These are the activations of a small neural network, seen along a few directions. Each row is one input.
In each table, some parts of the input vary, and every possible input appears once, in random order.
A made-up example of a description, with smaller parts first: one of 2 separate values, together with either a single point or one of 11 places along a line or (one of 5 places around a ring, together with one of 6 places along a line).
Shared parts are said once, and a part with two or three values counts as separate values.
In the rows, 128 means zero.

Other details of the inputs vary at random and push rows far along two fixed directions, the same in every table; ignore that.
These rows show it; all are for the same input, with only those details redrawn:
[128 127 139 134 137 144 105 131 173 125 148 122 128]
[102 146 144 124 108 143  89  99 192  95 146 121  88]
[190  64 163 133 174 158 140 193 200 174 137  90 207]
[164  97 141 142 170 149 125 172 165 160 146 115 178]
[126 115 164 116 110 151 103 118 226 106 137  98 115]
[118 168  83 172 185 128 100 145  59 151 172 179 136]

Rows:
R1: [125 105 158  87  84 122 100  84 179 115 116  97 100]
R2: [108 154 163 134  95 129 130  81 171  97 114 114  87]
R3: [110 173  99 175 180 113 135 134  45 158 135 179 135]
R4: [101 135 173 120  94 110 134 111 216 100 109 130 109]
R5: [118 143  56 156 172 147 118 156  32 132 148 163 122]
R6: [127 160  71 161 152 126 147 150  23 137 119 169 127]
R7: [129 149  79 167 155 133 122 155  16 135 131 162 122]
R8: [105 151  69 163 152 114 122 168  38 134 126 185 141]
R9: [132 159  77 143 156  96 139 114  23 170 139 162 135]
R10: [129 170  86 173 187 129 109 134  50 141 171 170 138]
R11: [202  62 167 130 177 167 152 178 191 171 131  86 202]
R12: [ 97 194 115 137 112 143  99  63 123  88 152 139  48]
R13: [203  37 144  98 160 147 145 164 173 183 135  75 206]
R14: [134 113 130 102  86 169 123 112 182  81 116  86  83]
R15: [124 151  77 163 157 124 111 162  24 126 132 171 134]
R16: [137 111 114 123 142 105 103 144 100 167 138 136 155]
R17: [ 75 187 135 141 110 126  88  75 120  95 129 149  52]
R18: [144 109 114 139 142 145 124 165  91 131 111 138 142]
R19: [151 109  98 120 153 120 113 127 101 151 159 121 156]
R20: [118 168  83 172 185 128 100 145  59 151 172 179 136]
R21: [132 117 149 105  76 154 122 117 173  87  94  91  84]
R22: [108 159 148  94 108 164 164 191  66 132 167 121 176]
R23: [ 88 128 133 110  82 124 144 113 167  77  90 129  82]
R24: [189  44 155 120 144 153 174 200 172 154  84  91 207]
R25: [173  99 166 143 164 144 136 163 147 164 118 117 173]
R26: [ 99 169  93 105  95 123  93  49 106 100 156 127  52]
R27: [212  51 162 102 146 135 157 167 161 195 110  67 198]
R28: [129 100 159  89  83 107 125  93 197 113 110  88 129]
R29: [120 122 126  97  90 133 103  67 159 105 148  91  82]
R30: [114 161 160 127  95 130 134  81 173 101 109 116  84]
R31: [ 77 183 115 137 119 141  89  69 128  88 152 144  52]
R32: [132 172 107 182 175 124 120 133  33 155 147 167 126]
R33: [106 150  76 141 156  71 131 135  44 164 145 191 148]
R34: [102 130 120 107  79 153  96  99 173  54 127 106  73]
R35: [154 112 119 129 142 115 124 126  82 166 136 118 144]
R36: [ 75 195 203  81  68 157 141 115 150  99 173 104 118]
R37: [165 102 161 144 161 135 157 157 152 161 111 122 182]
R38: [136 117 108 143 137 127 142 163  97 122 109 138 157]
R39: [165  73 118 109 153 129 119 158 148 173 150 103 182]
R40: [127 184 101 172 173 103 163 131  45 154 133 186 130]
R41: [125 110 156  90  82 113  98  88 180 108 120  92 107]
R42: [107 119 123  90  98 131  98  73 166 109 142  98  82]
R43: [128 113 107 140 142 135 148 163  96 134 103 136 146]
R44: [124 160  72 158 152 113 165 153  28 133 117 182 126]
R45: [153 102 160 141 164 121 178 164 158 164 107 126 176]
R46: [102 126 141  91  82  94 132  74 167 105 113 129  95]
R47: [198  47 160 110 144 124 174 161 164 189 109  71 210]
R48: [129 114 110 124 139  95 124 139 105 165 131 141 163]
R49: [119 177 100 178 175 105 129 134  46 145 141 181 147]
R50: [204  41 139 124 152 178 163 197 167 151 118  67 193]
R51: [ 92 161 165 123  87 106 131  81 192  76 112 134  85]
R52: [141 112 115 122 143 105 136 124  96 162 125 137 158]
R53: [147 138 140 157 161 126 119 147 107 145 133 138 152]
R54: [158 144 140 154 159 137 135 140 102 158 127 131 137]
R55: [191  47 156 125 139 141 200 200 170 152  86  89 201]
R56: [131  98 162  90  80 103 154  89 194 118 107  91 116]
R57: [123 109 131 119 108 126 156 142 147 102  94 137 126]
R58: [ 69 166 107 110  90  96 103  56 108 105 126 143  64]
R59: [137 106 159  83  81 105 158  89 195 122 102  93 112]
R60: [135 136 137 156 159 125 110 158 116 155 134 147 151]
R61: [ 77 171 180  48  50 137 134 101 134 112 176  92 123]
R62: [128  92 162  85  91 124 110  98 191 127 110  81 109]
R63: [ 78 193 134 146  99 104 132  66 123  85 126 160  59]
R64: [ 78 169 104 135  79 127 117  85 100  68 111 143  56]
R65: [116 173 103 172 177 101 150 134  50 149 135 199 139]
R66: [121 101 154 104  79 124 151 132 201  77  88 108 120]
R67: [148  80 130 128 136 122 165 198 152 140  98 132 182]
R68: [109 149  78 140 163  80 146 124  34 166 137 180 138]
R69: [127 139 133 157 156 116 131 153 121 153 127 153 159]
R70: [147 105  95 135 151 160 125 160 100 124 134 132 141]
R71: [ 74 170 110 109  85  74 114  60 114  89 130 158  75]
R72: [109 109 148 107  76 142  97 135 189  85 101 107  97]
R73: [ 72 161  85 125  91 141  77 103 121  65 143 150  57]
R74: [131 129 162 123 106 158 117  89 197  97 138  89  91]
R75: [188  42 156 120 150 162 156 209 166 162  90  79 194]
What do these inputs look like to the network?
> one of 3 separate values, together with either a single point or (one of 4 places along a line, together with one of 6 places along a line)
Changing only the choice among 3 separate values turns R60 into R16. The same change can be made to R31. Which row results?
> R42
Changing only the choice among 3 separate values turns R36 into R22. The same change can be made to R17. Which row results?
> R75
Which other rows does R48 become when the place on the line of 4 takes its other values? List them by row number.
> R16, R33, R39
A walk changes only the place on the line of 6. It starts at R59 and steps to R56. List the rest of the walk in order.
> R68, R46, R71, R33
Which other rows does R21 become when the choice among 3 separate values takes its other values? List them by row number.
> R27, R54

Rows:
R76: [118 144 109 126 128 104 124 108  82 141 135 144 121]
R77: [125  98 169  85  72 129 133  96 225  97 105  82 106]
R78: [103 155 103 143 119 125 124 119  94 101 116 154  94]
R79: [170  90 132 129 159 131 164 181 112 171 122 117 194]
R80: [104 159 114 132 123 115 131 117  88 121 133 152 113]
R81: [110 147 100 129 125 110 124 108  89 124 134 149 110]
R82: [169  88 135 138 163 129 163 188 122 168 113 124 195]
R83: [122 106 179  88  71 135 138 106 220  95 104  83 110]
R84: [113 166 108 150 158 158  62 101 122 121 190 138  94]
R85: [108 150 107 123 118 104 117  96  85 129 135 145 105]
R86: [102 156 107 128 119 107 124 100  96 118 134 152 103]
R87: [103 155 107 128 117 118 125 112  86 115 132 149 105]
R88: [120 102 175  95  72 135 131 111 227  88  95  88 106]
R89: [175  83 138 121 158 118 158 163 120 184 123 110 194]
R90: [111 152 115 126 126 102 125 103  88 138 136 147 116]
R91: [100 163 113 146 121 122 130 118  99 103 118 159  97]
R92: [101 154 107 138 120 116 121 119  93 111 124 156 104]
R93: [125 104 174 104  76 143 139 115 225  83  89  89 102]
R94: [113 171 112 151 153 166  63 110 117 115 188 137  95]
R95: [106 154 111 142 130 114 129 128  91 121 125 159 118]
R96: [123 103 174  87  74 126 136  95 227  99 106  84 108]
R97: [123 163 114 148 160 152  60 100 114 136 191 132 105]
R98: [171  89 135 129 160 131 167 182 115 172 121 116 196]
R99: [167  97 131 148 164 135 166 186 116 158 108 129 183]
R100: [112 168 108 159 159 166  60 121 121 116 179 143  95]
R101: [144 109 175 128 122 194  81 125 247  94 145  75 104]
R102: [109 147 104 139 128 117 124 128  88 119 124 155 115]
R103: [176  86 137 124 162 116 160 165 115 187 124 114 197]
R104: [108 154 106 147 127 124 130 126  91 109 117 156 104]
R105: [165  87 125 135 157 130 155 182 116 161 113 123 185]
R106: [179  81 131 145 167 140 169 196 121 164 105 119 194]
R107: [103 160 117 125 118 100 121  93  92 129 136 149 105]
R108: [174  83 128 129 164 122 164 173 120 177 123 117 195]
R109: [124  99 171  85  69 138 134 107 217  93 103  79 107]
R110: [103 157 111 130 122 106 128 102  99 121 134 152 107]
Changing only one part turns R76 into R77. The same change can be made to R90. Which row results?
> R96
What do these inputs look like to the network?
> one of 5 places along a line, together with either a single point or one of 6 places along a line
List by row number the other rows that have the place on the line of 5 in common with R78.
> R91, R93, R99, R101, R104, R106
Which other rows does R105 become when the place on the line of 5 takes its other values? List them by row number.
> R78, R81, R85, R109
A walk changes only the place on the line of 6. It starts at R105 and steps to R102. List the rest of the walk in order.
> R92, R88, R82, R95

Rows:
R111: [109 151 107 144 130 118 128 125  92 116 123 157 113]
R112: [103 148 136 115 103 128 105  94 150 106 137 124  93]
R113: [150 114 126 131 154 126 129 140 118 159 143 123 160]
R114: [142 110 152 123 125 142 130 129 178 125 122 104 131]
R115: [147 117 130 129 152 130 132 146 117 158 145 124 160]
R116: [102 151 137 127 105 136 109 106 154  93 130 130  91]
R117: [111 160 113 143 138 131 118 121  95 123 145 149 112]
R118: [111 152 109 132 126 114 127 118  85 126 132 149 114]
R119: [145 114 127 127 141 124 148 152 109 151 125 127 159]
R120: [142 115 127 136 143 129 151 162 114 141 119 134 158]
R121: [146 112 123 141 147 125 148 157 117 143 114 136 155]
R122: [112 153 110 138 139 120 109 112  96 132 146 148 114]
R123: [133  99 167 102  89 134 140 114 211 104  98  90 115]
R124: [145 112 125 121 140 117 146 145 109 157 130 125 162]
R125: [136 104 150 105 109 125 139 128 166 129 113 104 138]
R126: [130 107 173 109  97 149 124 125 220  99 113  91 118]
R127: [111 154 111 134 126 119 131 118  84 123 130 150 114]
R128: [121 132  82 135 132 137 100 124  86 114 136 140 102]
R129: [104 148 136 111 101 126 106  89 148 109 143 121  95]
R130: [118 135  85 132 129 140 102 128  83 113 139 138 105]
R131: [141 110 153 122 124 143 130 130 176 124 123 103 133]
R132: [140 111 156 114 118 141 128 130 173 129 130 101 136]
R133: [145 121 130 143 154 141 136 161 122 144 134 132 157]
R134: [140 107 153 111 110 132 144 130 165 124 110 104 135]
R135: [111 156 111 150 140 129 113 124 100 119 139 154 112]
R136: [149 114 126 135 156 128 129 144 122 158 137 127 157]
R137: [115 159 113 141 138 129 115 117  93 126 144 147 112]
R138: [142 104 150 114 113 129 143 126 168 125 107 105 133]
R139: [105 143 134 117  95 121 123  94 142  99 116 126  90]
R140: [146 111 126 124 142 117 146 146 109 155 128 126 160]
R141: [103 142 132 105  91 113 120  90 141 106 126 124  96]
R142: [117 135  86 131 128 142 103 128  83 113 141 138 106]
R143: [137 110 153 126 124 143 127 138 180 118 119 109 134]
R144: [143 121 130 143 154 141 135 163 123 143 133 133 157]
R145: [119 132  84 134 130 139 101 125  85 113 138 139 104]
R146: [149 110 124 132 145 120 146 147 112 153 121 129 156]
R147: [145 117 129 131 152 132 131 149 118 157 141 126 160]
R148: [144 112 123 141 148 125 147 159 118 142 113 137 155]
R149: [110 154 109 137 128 119 131 122  87 120 128 151 113]
R150: [143 112 126 125 141 121 146 150 110 154 126 128 161]
R151: [114 155 110 132 135 119 110 110  93 133 152 145 117]
R152: [146 109 122 129 145 116 143 145 113 156 122 130 158]
R153: [146 113 125 136 146 126 150 152 113 147 118 129 156]
R154: [139 104 149 119 113 131 143 134 171 121 104 109 132]
R155: [145 115 126 136 143 128 150 159 113 144 118 131 157]
R156: [112 148 105 128 126 106 124 108  86 132 135 148 117]
R157: [145 109 153 120 124 140 128 125 176 128 123 103 132]
R158: [111 147 107 130 128 107 124 110  86 130 134 149 116]
R159: [101 142 134 106  91 116 121  92 140 105 126 125  95]
R160: [149 108 121 125 144 113 144 140 112 158 126 127 159]
R161: [148 118 128 145 156 138 134 155 122 147 132 129 155]
R162: [141 115 126 137 144 129 150 164 115 140 118 135 158]
R163: [143 115 126 137 144 128 149 161 114 141 117 134 158]
R164: [147 111 125 131 144 121 146 148 111 152 122 127 157]
R165: [108 148 137 123 106 133 108  93 150 101 132 124  89]
R166: [109 154 109 136 127 120 133 122  87 120 129 151 113]
R167: [141 110 152 126 124 142 128 133 179 123 120 106 131]
R168: [106 151 139 120 103 136 110  96 148 101 135 123  91]
R169: [140 113 155 120 122 145 131 133 175 123 124 103 133]
R170: [151 116 127 138 156 131 131 146 120 155 137 126 155]
R171: [137 105 150 118 111 132 143 135 169 120 105 107 134]
R172: [113 155 111 134 137 120 111 112  93 132 151 146 115]
R173: [147 121 129 143 154 139 135 158 121 147 133 128 156]
R174: [113 156 109 151 142 128 113 123 101 120 138 156 110]
R175: [142 108 154 117 121 138 125 126 174 129 127 101 134]
R176: [ 99 143 132 124  96 123 122 106 148  90 111 134  91]
R177: [104 139 130 110  95 112 119  88 144 106 122 127  92]
R178: [150 113 126 133 156 126 129 141 120 159 140 126 157]
R179: [143 106 150 111 121 130 123 118 176 136 131 101 136]
R180: [102 152 138 125 103 138 111 104 152  96 132 127  90]
R181: [101 140 132 112  94 115 118  92 143 104 120 127  94]
R182: [135 108 152 115 109 135 146 138 168 119 109 107 135]
R183: [114 153 110 136 138 118 110 109  95 133 150 147 114]
R184: [ 98 145 133 121  95 125 123 109 147  90 113 133  92]
R185: [113 157 112 139 136 125 112 117  93 128 147 147 113]
R186: [111 156 109 151 142 128 113 125 102 119 137 157 110]
Changing only one part turns R116 into R133. The same change can be made to R118. Which row results?
> R119
Changing only one part turns R150 into R152. The same change can be made to R147. Which row results?
> R136
What do these inputs look like to the network?
> one of 4 places along a line, together with either a single point or (one of 2 separate values, together with one of 9 places along a line)
Which other rows does R172 become when the place on the line of 4 takes its other values? List them by row number.
> R115, R178, R183
Which other rows does R164 become when the choice among 2 separate values takes its other values? List them by row number.
> R175
Which other rows does R127 become when the choice among 2 separate values takes its other values? List them by row number.
> R168
Which other rows does R140 become when the place on the line of 4 takes its other values? List them by row number.
> R158, R159, R177
